A small network was shown many inputs. Here are its activations along a few directions, one row for each input.
In each table, some parts of the input vary, and every possible input appears once, in random order.
Descriptions start from the smaller parts, as in this example, which fits no table here: one of 5 places around a ring, together with either a single point or one of 11 places along a line or (one of 2 separate values, together with one of 6 places along a line).
Shared parts are said once, and a part with two or three values counts as separate values.
In the rows, zero is written as 128.

Table:
x1: [158 162 105 165 127 109 113 141 139 109 137 124 127 105]
x2: [114 124 152 135  92 134 138 129 158 160 112 130 129 146]
x3: [138 110 123 155 119 122 171 142 139 130 138 176 136  94]
x4: [116 146 139 124 124 118 115 135 142 164 114  91 134 166]
x5: [136 154 105 146 138 127 104 152 163 132 145  92 148 155]
x6: [ 71  70 128  56 178 177 123 103  50  23 121 158 129 120]
x7: [141 109 139 135 105 127 156 118 137 167 133 163 111  97]
x8: [ 76  70 145  33 161 187 106  75  47  69 112 142 101 124]
x9: [161 133 137 133 131 106 139 112 109 152 136 135 110 102]
x10: [159 132 122 150 146 101 154 135 114 115 141 149 134  99]
x11: [160 160 118 142 111 111 100 117 135 142 132 107 102 111]
x12: [134 151 120 127 125 134  90 130 160 165 140  75 123 155]
x13: [114 124 135 150 101 127 154 148 158 127 116 143 152 150]
x14: [115 149 123 143 135 111 128 157 141 134 117 106 158 168]
Question: What is each input in this table made of?
Answer: one of 2 separate values, together with either a single point or one of 6 places around a ring
Question: The inputs of x9 and x10 match in every part but the choice among 2 separate values. If x12 is changed in the same way as x9 into x10, which row does it become?
Answer: x5
Question: Change only the choice among 2 separate values in x3. List by row number the other rows that result.
Answer: x7
Question: Change only the choice among 2 separate values in x8. List by row number the other rows that result.
Answer: x6

Table:
x15: [102 105 149 120 127 121 163 130 112 120 107 156 141 137]
x16: [115  96 125 121 148 144 156 134 112  94 136 164 145 117]
x17: [123 111 115 125 127 138 134 119 103  78 127 172 116  87]
x18: [ 90 113 139  88 117 165 101 113 136 142 115 104 119 161]
x19: [201 191 116 242  72  58 162 179 229 225 147 123 144 117]
x20: [151 106 129 112 145 119 148  99  74 114 138 166 100  72]
x21: [142 127 128  93 163 132 101  99  81 110 140 108 103 106]
x22: [118 136 112 108 140 144  86 115 104  74 127 110 116 124]
x23: [192 219 110 220  88  69 105 174 225 226 142  62 143 159]
x24: [ 96 126 143 100 143 131 122 128 112 121 107 104 144 176]
x25: [ 98  87 155 104 106 162 150 113 132 139 114 158 120 125]
x26: [107 119 115 103 162 152 109 132 118  95 136 110 145 154]
Question: What is each input in this table made of?
Answer: one of 2 separate values, together with either a single point or one of 5 places along a line
Question: The inputs of x21 and x20 match in every part but the choice among 2 separate values. If x22 is changed in the same way as x21 into x20, which row does it become?
Answer: x17

Table:
x27: [ 87  93 147 109 121 161 133 123 120 101 116 154 127 121]
x28: [113 143 121 124 132 125 117 139 137 109 109  89 150 180]
x29: [134 115 110 115 128 139 121 110 105 100 140 157 102  82]
x30: [158 158 143 141 116 101 112 114 136 164 121 103 111 135]
x31: [ 86 109 130 102 147 131 137 131  99  77 114 156 142 137]
x32: [105  88 135  95 133 147 156 117 107 146 120 155 124 123]
x33: [136 112 119 119 166 138 131 122  89  86 144 149 134 110]
x34: [107 136 136 128 100 156 106 135 155 144 115 104 138 168]
x35: [129 130 138 118 121 132 127 128 156 184 132 103 134 165]
x36: [137 110 152 119 124 109 145 102  92 121 130 142 102  90]
x37: [147 159 105 137 125 121  91 128 149 136 145 100 107 107]
x38: [173 157 120 220  89  78 183 176 193 176 138 161 154 107]
x39: [154 152 110 136 161 125 104 139 125 119 141  90 139 137]
Question: What is each input in this table made of?
Answer: either a single point or (one of 2 separate values, together with one of 6 places around a ring)

Table:
x40: [177 178 152 161 129  83 127 149 140 133 123  74 138 134]
x41: [ 70  70 173  88 112 187 114 103  98  74 133 148 109 110]
x42: [ 55  77 109  56 177 132 136 125  62 101 125 133 136 131]
x43: [116 153 147 151  83 105 124 127 154 200  97 116 120 155]
x44: [170  88 145 168 111  92 227 127 119 170 148 233 117  45]
x45: [147 188 121 159 112  90  94 113 140 172 133 106  99 131]
x46: [171 172  88 187 122 120 123 150 172 118 164 102 146 138]
x47: [137 153 162 140  98  96 141 135 144 183  94  94 139 159]
x48: [118 106 126  74 189 170  97 107  45 116 135 118 120 135]
x49: [132 141 116 181 108 133 161 159 196 151 148 123 164 169]
x50: [ 79  88  94  65 188 119 116 108  58  79 130 123 129 119]
x51: [134  95 147  48 178 172 105  63 105  93 153 121  98 120]
x52: [115  72 160  40 160 183 129  72 110 111 143 128 107 137]
x53: [ 90 107  96  82 154 125 141 114  86  25  98 153 122 122]
x54: [ 95  88 157  93 121 179  95  94  89  55 140 131  97  98]
x55: [116 153 130 143 100  98 104 136 192 207 112 148 127 136]
x56: [156 164  97 158 105  93  81 141 162 164 124 110  88 131]
x57: [144 135 144 166 103 104 158 174 159 146 139 114 177 194]
x58: [157 178  85 142  90 121  98 146 174 161 145  92 118 109]
x59: [175 158  76 183 112 138 116 169 167 140 151  83 129 115]
x60: [173 173 120 179 138  89 115 163 147 116 162 106 158 158]
x61: [110 157 115 137  95 130 125 154 206 197 136 125 136 129]
x62: [110 119 138 114 134 176 107 105  75  45  97 176 133 109]
x63: [ 83 108 152 104 123 188 129 123  78  68  91 188 140 123]
x64: [ 90  82 149  75 197 176 108 107  67 135 132 148 137 143]
x65: [215 113 116 174 108  84 196 115  98 137 152 194 103  24]
x66: [164 169 131 164 116  89 114 105 133 150 104  72 114 135]
x67: [132 118 104 176 116 141 135 175 206 186 132 116 152 134]
x68: [ 67  89 112  77 146 135 160 125  96  43  93 170 131 134]
x69: [140 148 179 153 115  93 161 158 161 166 108  94 156 162]
Question: The inputs of x67 and x59 match in every part but one. If x64 is changed in the same way as x67 into x59, which row does it become?
Answer: x48
Question: What is each input in this table made of?
Answer: one of 2 separate values, together with either a single point or one of 6 places around a ring or one of 8 places around a ring
Question: Change only the place on the ring of 6 in x68. List by row number the other rows that result.
Answer: x41, x42, x52, x63, x64
Question: Change only the choice among 2 separate values in x42. List by row number the other rows that result.
Answer: x50

Table:
x70: [188 153 127 160 121  88 136 119 135 161 147 132 104  83]
x71: [148 126 148 151  98 107 164 126 143 184 122 153 121 114]
x72: [ 87 120 143  97 116 164  96 121 141 146 113  96 126 170]
x73: [135 161 119 132 145  95 110 135 120 112 121  94 134 146]
x74: [ 69  37 143  24 182 192 138  70   6  13 116 194 104  86]
x75: [155 153 107 174 110 113 127 146 148 119 136 144 127  98]
x76: [117 111 125 132 133 140 148 147 148 152 138 132 151 148]
x77: [129 152 115 107 134 145  68 114 131 122 133  76 111 145]
x78: [128 124 136 169  90 127 160 148 168 132 122 161 143 122]
x79: [ 99 132 142 123 124 115 139 141 131 132 101 113 150 173]
x80: [152 138 103 141 154 123 120 141 137 133 158 113 136 121]
Question: What is each input in this table made of?
Answer: either a single point or (one of 2 separate values, together with one of 5 places along a line)
Question: Change only the choice among 2 separate values in x78. List by row number the other rows that result.
Answer: x75
Question: Start at x71 and move only the place on the line of 5, one step at a time. The first step leads to x78. Which rows follow, in order?
Answer: x76, x79, x72
